A small network was trained on invented records. Each row is its activation on one of them, seen along a few directions.
Each row is followed by the record's values for the fields M, Y, E, F, Z, N.
Not every record has every field; a missing one is written missing.
Other fields move the rows too, some of them a lot.
In the rows, zero is written as 500.
Strong random noise was added to every row along 7 fixed directions; ignore it. To show where, here is one row again and again, with new noise each time:
[483 420 542 443 599 494 616 401 552 636 534 504 385 470 412 631 467 467
 485 462 489 633 474 599 401]
[630 595 469 501 575 623 466 462 368 405 429 556 511 495 407 348 494 436
 423 461 528 505 485 465 588]
[622 659 414 575 382 447 487 422 508 431 509 242 491 480 491 439 560 617
 483 658 481 359 478 457 409]
[600 529 471 554 559 623 532 605 504 441 409 526 610 581 378 545 459 607
 458 429 482 527 514 640 525]
[672 399 527 548 493 399 535 412 477 415 375 438 497 593 393 307 369 446
 445 516 512 424 532 490 495]
[544 417 520 450 411 302 478 362 457 558 497 403 383 397 600 407 453 380
 474 559 469 376 499 395 496]
[619 466 481 481 532 503 473 484 348 472 422 613 511 487 507 341 436 386
 474 452 522 482 504 460 618]
[631 597 357 542 499 506 615 427 445 561 590 426 477 507 511 449 585 680
 623 578 540 705 351 518 384]
[582 527 464 523 448 374 536 360 451 551 521 412 410 468 492 476 479 386
 527 671 541 345 564 486 417]

[399 434 613 399 618 551 498 396 511 569 538 620 388 408 486 479 479 323
 456 386 493 638 478 429 544] | {M: m2, Y: y1, E: missing, F: missing, Z: z2, N: missing}
[652 307 457 526 514 308 623 438 479 577 543 542 508 678 435 371 429 597
 623 543 605 698 379 560 408] | {M: m4, Y: y1, E: e4, F: f4, Z: z2, N: n3}
[471 594 479 523 413 441 452 395 563 385 581 372 499 537 503 392 574 560
 533 639 523 494 457 393 400] | {M: m2, Y: y2, E: e2, F: f4, Z: z5, N: n3}
[455 279 552 436 411 263 469 467 513 563 483 487 477 456 617 471 393 457
 513 512 447 401 499 461 503] | {M: m2, Y: y1, E: missing, F: missing, Z: z5, N: n3}
[629 567 419 545 527 508 606 454 511 528 532 382 492 589 378 521 525 674
 506 563 544 622 409 585 368] | {M: m2, Y: y1, E: e1, F: f4, Z: z5, N: n2}
[538 596 410 514 403 482 341 548 322 418 462 540 563 386 628 345 516 421
 496 562 501 242 542 376 671] | {M: m2, Y: y1, E: missing, F: missing, Z: z5, N: n3}
[403 426 455 493 411 382 495 545 476 568 533 540 530 452 669 554 495 518
 649 582 484 435 518 486 469] | {M: m1, Y: y2, E: missing, F: missing, Z: z5, N: n2}
[424 703 471 392 570 689 401 483 506 509 640 462 462 365 509 570 714 607
 438 419 457 719 320 437 532] | {M: m1, Y: y1, E: missing, F: missing, Z: z2, N: n1}
[487 474 421 541 544 617 599 598 452 475 445 587 562 533 554 404 491 702
 629 405 497 743 391 500 498] | {M: m4, Y: y2, E: e2, F: f4, Z: z5, N: n1}
[657 437 546 569 617 563 628 424 506 427 357 485 485 628 248 372 364 476
 434 457 542 535 543 579 462] | {M: m4, Y: y1, E: missing, F: missing, Z: z2, N: missing}
[281 564 609 409 455 516 366 448 598 474 512 384 388 300 584 572 554 393
 376 484 382 364 536 355 530] | {M: m1, Y: y2, E: e2, F: f3, Z: z5, N: n1}
[597 558 464 547 533 467 592 345 440 536 502 414 364 523 363 486 495 415
 507 663 594 406 545 524 374] | {M: m4, Y: y2, E: e4, F: f3, Z: z2, N: missing}
[355 484 568 379 378 365 338 435 546 486 557 356 413 323 626 529 545 444
 359 521 408 286 498 363 547] | {M: m2, Y: y1, E: missing, F: missing, Z: z1, N: n2}
[268 520 479 403 594 652 537 561 553 612 634 621 482 393 485 798 598 631
 551 439 477 655 433 637 428] | {M: m3, Y: y2, E: missing, F: missing, Z: z2, N: n4}
[612 747 460 501 409 591 270 660 504 337 479 340 669 565 418 604 605 618
 274 535 480 251 535 554 610] | {M: m4, Y: y1, E: e4, F: f4, Z: z2, N: n1}
[610 543 364 513 513 499 545 525 323 625 566 613 523 484 590 477 550 488
 622 531 568 593 441 515 539] | {M: m1, Y: y1, E: missing, F: missing, Z: z5, N: missing}
[506 467 626 491 574 452 483 259 500 390 441 492 398 555 321 299 389 175
 418 603 575 356 642 385 464] | {M: m4, Y: y1, E: missing, F: missing, Z: z5, N: missing}
[499 582 461 492 463 484 475 421 497 438 601 452 492 504 565 362 604 557
 553 553 532 616 405 373 471] | {M: m2, Y: y1, E: missing, F: missing, Z: z1, N: n1}
[421 206 644 430 560 495 484 635 610 448 372 630 587 558 504 464 352 579
 418 193 383 684 432 545 627] | {M: m4, Y: y2, E: e2, F: f3, Z: z5, N: n4}
[466 387 520 458 549 350 585 240 412 558 508 522 296 469 456 357 416 280
 573 657 599 456 534 394 371] | {M: m3, Y: y2, E: e1, F: f4, Z: z5, N: n1}
[434 259 591 451 529 433 559 567 496 634 469 701 475 462 675 455 414 370
 565 292 457 681 490 452 625] | {M: m1, Y: y1, E: missing, F: missing, Z: z1, N: n1}
[541 627 397 628 493 585 582 581 469 548 515 544 568 525 553 540 539 524
 655 563 547 508 563 544 483] | {M: m2, Y: y1, E: missing, F: missing, Z: z5, N: n1}
[399 516 545 543 486 473 548 383 614 470 529 405 422 493 444 497 498 469
 526 593 497 465 539 455 360] | {M: m3, Y: y2, E: e2, F: f4, Z: z5, N: n4}
[634 596 406 565 466 522 528 461 383 427 463 424 511 520 463 365 522 601
 528 597 547 440 456 466 457] | {M: m4, Y: y2, E: missing, F: missing, Z: z2, N: missing}
[593 622 532 586 538 507 580 351 536 562 519 402 367 499 394 503 503 294
 458 591 551 430 605 484 438] | {M: m2, Y: y1, E: e2, F: f3, Z: z5, N: missing}
[566 513 547 484 591 632 438 537 425 343 350 553 564 568 300 456 420 462
 332 446 519 361 569 556 577] | {M: m4, Y: y2, E: missing, F: missing, Z: z2, N: missing}
[526 348 533 547 474 347 615 365 563 531 477 416 434 529 526 335 397 499
 590 529 494 574 471 426 402] | {M: m2, Y: y1, E: missing, F: missing, Z: z5, N: missing}
[486 836 359 670 388 620 463 708 478 532 586 529 637 507 599 735 652 466
 637 722 566 252 713 583 515] | {M: m1, Y: y1, E: e3, F: f4, Z: z1, N: n1}
[583 476 471 628 439 480 541 642 544 529 435 477 599 561 553 521 463 588
 552 441 460 487 516 553 532] | {M: m2, Y: y1, E: e1, F: f4, Z: z5, N: n4}
[512 695 329 531 573 650 568 506 375 615 681 659 520 458 583 518 675 575
 726 553 589 789 369 497 462] | {M: m2, Y: y1, E: missing, F: missing, Z: z5, N: n3}
[339 384 502 395 483 450 468 530 515 529 477 476 478 390 553 631 458 582
 479 484 425 402 496 548 487] | {M: m4, Y: y2, E: missing, F: missing, Z: z5, N: n1}
[582 641 411 526 481 502 464 479 326 562 574 630 488 468 636 413 564 290
 610 603 602 467 559 411 594] | {M: m4, Y: y1, E: e2, F: f3, Z: z5, N: missing}
[362 315 542 391 493 375 542 436 509 631 580 603 421 425 622 549 458 461
 594 485 494 600 458 488 458] | {M: m2, Y: y2, E: missing, F: missing, Z: z2, N: missing}
[667 398 627 498 499 405 402 401 522 321 367 409 505 614 393 176 402 391
 322 404 475 488 463 355 598] | {M: m4, Y: y1, E: e1, F: f1, Z: z5, N: n3}
[379 567 568 462 484 574 439 496 633 444 535 390 501 454 480 590 563 579
 426 467 428 505 477 479 462] | {M: m4, Y: y2, E: missing, F: missing, Z: z2, N: missing}
[406 399 587 428 417 370 453 397 567 477 477 346 400 395 575 419 463 510
 435 496 423 413 463 363 473] | {M: m4, Y: y2, E: missing, F: missing, Z: z2, N: n1}

Here are new rows. What are their fields?
[554 602 435 558 378 469 485 515 548 408 476 272 558 503 521 467 527 702
 469 582 452 387 476 477 441] | {M: m2, Y: y1, E: missing, F: missing, Z: z5, N: n1}
[528 410 502 430 580 561 525 411 432 365 374 475 456 473 409 277 421 603
 407 374 466 613 380 434 523] | {M: m2, Y: y2, E: missing, F: missing, Z: z5, N: n1}
[718 568 315 513 513 437 624 364 349 564 602 429 440 558 448 382 574 669
 611 650 631 668 332 525 370] | {M: m2, Y: y1, E: missing, F: missing, Z: z2, N: n1}
[696 556 390 634 497 486 579 529 536 468 541 440 617 702 408 432 540 686
 630 590 582 642 440 593 415] | {M: m2, Y: y1, E: missing, F: missing, Z: z2, N: n1}
[487 386 604 465 652 559 540 443 554 413 429 592 506 645 283 426 392 438
 424 417 546 630 516 545 483] | {M: m4, Y: y1, E: e2, F: f4, Z: z5, N: n1}
[512 402 495 476 527 376 561 394 443 603 577 628 455 527 492 464 436 363
 609 613 598 517 537 519 454] | {M: m2, Y: y1, E: missing, F: missing, Z: z2, N: missing}
[460 546 468 516 493 518 570 489 600 591 574 396 480 461 513 627 555 607
 554 515 456 606 458 556 406] | {M: m1, Y: y1, E: missing, F: missing, Z: z5, N: missing}
[524 562 514 573 631 726 564 666 522 582 425 626 539 486 432 658 492 485
 466 305 458 608 537 632 596] | {M: m2, Y: y1, E: e1, F: f3, Z: z5, N: n3}
[533 598 508 450 391 486 407 484 612 420 564 230 498 433 537 471 629 773
 349 429 389 571 304 417 494] | {M: m2, Y: y1, E: missing, F: missing, Z: z2, N: n3}
[658 486 427 467 479 388 425 492 255 579 555 709 519 536 608 347 504 276
 573 561 638 475 508 429 647] | {M: m4, Y: y1, E: e4, F: f4, Z: z2, N: missing}
[642 417 486 634 497 501 637 587 578 526 366 390 562 560 470 487 400 677
 522 390 419 562 477 596 478] | {M: m2, Y: y1, E: missing, F: missing, Z: z5, N: missing}
[617 696 432 647 443 543 518 428 483 377 483 369 526 557 469 297 554 495
 563 643 550 442 534 384 450] | {M: m1, Y: y1, E: missing, F: missing, Z: z5, N: n1}
[406 571 441 423 418 521 414 520 468 477 534 378 480 332 612 539 588 683
 449 488 425 427 396 432 515] | {M: m2, Y: y2, E: missing, F: missing, Z: z2, N: missing}
[578 505 560 570 482 505 507 437 586 367 406 336 500 542 384 342 441 558
 396 475 459 450 493 441 478] | {M: m2, Y: y1, E: missing, F: missing, Z: z2, N: missing}
[504 616 482 477 583 600 491 456 485 504 587 499 469 512 430 533 619 486
 475 503 548 604 450 494 480] | {M: m4, Y: y1, E: missing, F: missing, Z: z1, N: n1}
[413 567 452 488 410 508 437 557 472 525 457 353 464 309 627 613 542 581
 450 501 395 277 507 459 521] | {M: m2, Y: y2, E: missing, F: missing, Z: z5, N: n1}
[540 558 427 515 483 620 421 797 447 475 444 652 740 569 537 674 494 604
 509 442 498 408 590 683 653] | {M: m4, Y: y1, E: missing, F: missing, Z: z2, N: n1}
[496 671 553 335 609 571 393 332 441 560 636 494 345 442 346 621 623 267
 300 556 583 486 500 481 501] | {M: m4, Y: y1, E: e4, F: f4, Z: z2, N: n1}
